These are the activations of a small network on made-up records, seen along a few directions, one row for each record.
Here are examples, each followed by its value of one field, B.
The largest differences between rows may come from other fields.
In the rows, zero is written as 500.
Strong random noise was added to every row along 5 fixed directions; ignore it. To show where, here is one row again and again, with new noise each time:
[729 464 492 245 388 377 244 599 481 502 509 322 188 546 444 320 570 392
 577 712]
[474 542 520 569 613 514 350 539 842 402 560 548 471 407 613 490 354 532
 576 608]
[604 522 561 385 443 456 375 503 162 428 485 433 461 558 625 428 654 500
 439 679]
[303 610 408 650 705 378 511 518 447 433 473 512 669 418 472 702 291 426
 410 363]
[519 349 565 491 558 396 627 601 402 462 547 361 444 640 704 502 517 503
 397 359]
[532 404 434 370 465 466 529 636 548 529 584 313 358 529 480 512 476 447
 464 397]
[534 537 490 445 538 338 399 531 236 451 453 413 467 539 511 503 509 411
 439 553]

[321 491 335 458 438 688 741 552 434 529 562 406 627 429 408 743 465 522
 348 247]  b8
[510 457 543 455 452 600 475 505 722 522 551 495 378 490 441 398 524 576
 559 507]  b15
[628 422 588 469 497 422 487 512 354 467 526 458 375 622 709 373 580 516
 491 516]  b1
[483 548 544 579 549 366 485 487 331 486 412 587 547 539 341 510 494 400
 530 554]  b12
[470 599 397 438 456 459 466 482 235 534 459 475 545 434 416 522 504 460
 412 538]  b14
[705 377 532 343 488 302 457 561 379 483 484 313 276 650 628 345 568 466
 488 544]  b16
[606 354 568 375 347 517 611 595 527 573 574 343 366 616 583 391 600 506
 471 450]  b14
[539 504 623 541 537 494 468 452 497 436 453 559 537 496 676 466 577 558
 487 609]  b8
[525 413 337 416 508 414 598 618 789 617 540 340 329 531 294 546 382 358
 564 262]  b4
[556 639 614 474 463 468 262 390 336 392 394 642 515 457 574 366 614 506
 583 804]  b15
[564 451 665 588 516 477 586 447 311 458 482 598 556 596 656 416 652 593
 470 593]  b12
[479 519 501 506 421 675 435 484 648 427 548 574 516 451 651 499 515 632
 513 622]  b7
[523 464 526 526 521 450 560 444 326 445 502 483 541 541 639 486 534 527
 428 502]  b9
[684 482 375 267 342 592 368 551 635 557 562 382 283 455 397 407 572 488
 562 624]  b4
[651 310 526 352 435 502 599 598 566 539 554 361 290 613 627 366 565 506
 440 425]  b5
[557 477 543 548 529 524 415 480 663 453 530 554 475 504 657 398 499 574
 536 587]  b2
[570 405 538 509 539 535 517 529 784 449 565 511 379 531 628 451 444 580
 584 487]  b11
[569 506 592 463 371 657 465 476 594 528 594 574 513 475 567 440 646 630
 561 660]  b13
[634 319 691 617 632 359 509 545 760 399 516 506 359 643 776 398 437 554
 545 482]  b11
[519 527 325 374 407 521 373 560 603 508 528 421 414 445 361 500 434 425
 529 512]  b2
[458 593 397 468 493 485 407 478 408 503 471 476 523 409 413 620 393 424
 449 524]  b3
[384 617 288 393 455 601 386 502 513 517 507 470 570 299 346 630 409 437
 424 555]  b10
[487 635 669 643 573 675 399 386 460 333 471 760 701 439 881 449 575 745
 507 774]  b6
[334 472 471 605 641 548 642 534 559 446 563 516 684 435 638 660 388 578
 380 320]  b16
[338 564 463 681 674 337 533 502 406 489 476 557 643 506 472 683 343 433
 424 364]  b13
[506 456 528 508 567 394 433 518 517 434 442 489 455 529 620 453 453 441
 501 580]  b10
[458 455 489 505 463 502 632 496 442 519 544 432 568 516 472 573 509 461
 436 369]  b9
[552 401 552 422 373 664 612 514 312 469 601 449 536 568 719 484 632 622
 382 447]  b1
[513 481 543 482 460 553 533 459 249 456 501 487 548 538 680 542 561 557
 391 535]  b3
[399 697 497 502 404 735 513 421 245 485 494 641 735 399 475 585 651 608
 479 599]  b6
[340 543 468 555 401 719 613 442 505 650 507 582 680 420 161 602 582 549
 581 395]  b7
[299 509 359 534 498 643 791 536 219 545 541 460 749 420 412 750 473 500
 251 182]  b5

Here are new rows. What is B for each?
[476 370 546 591 616 435 722 549 515 496 508 480 523 575 645 501 453 516
 407 283]  b5
[504 607 571 549 497 663 414 416 440 368 496 645 622 444 692 463 543 594
 468 702]  b5
[533 590 487 521 674 292 257 477 607 403 407 561 440 452 536 437 346 431
 593 669]  b16
[498 673 587 502 482 619 343 357 347 383 420 675 627 426 630 471 641 581
 527 795]  b8
[362 549 433 597 577 419 589 491 324 502 475 525 664 530 432 683 403 462
 419 357]  b13
[594 513 442 269 366 587 418 517 328 491 532 427 417 469 493 418 637 540
 508 650]  b16
[235 588 394 748 722 371 535 492 627 521 414 621 719 393 293 718 212 431
 491 297]  b7
[573 496 628 531 507 480 432 434 346 359 456 542 507 536 822 396 582 620
 448 650]  b15
[624 450 670 527 477 543 414 521 665 547 470 540 405 593 395 338 561 542
 695 633]  b6
[475 524 559 620 554 550 513 455 641 470 524 650 571 439 524 482 493 575
 551 593]  b12
[509 644 446 535 598 342 306 417 372 450 388 544 500 429 489 541 370 413
 501 637]  b3
[658 447 558 449 546 281 346 498 487 500 437 458 271 563 574 366 477 416
 550 621]  b3
[496 708 539 550 456 488 436 349 103 474 399 650 680 477 361 503 651 474
 521 713]  b12
[592 556 493 441 440 470 295 501 571 497 506 522 420 478 428 454 481 485
 576 694]  b13
[440 449 525 518 455 576 674 475 260 466 516 519 663 595 690 534 642 576
 375 373]  b2
[513 312 586 485 454 594 746 561 612 555 639 405 385 620 735 486 586 573
 478 325]  b3
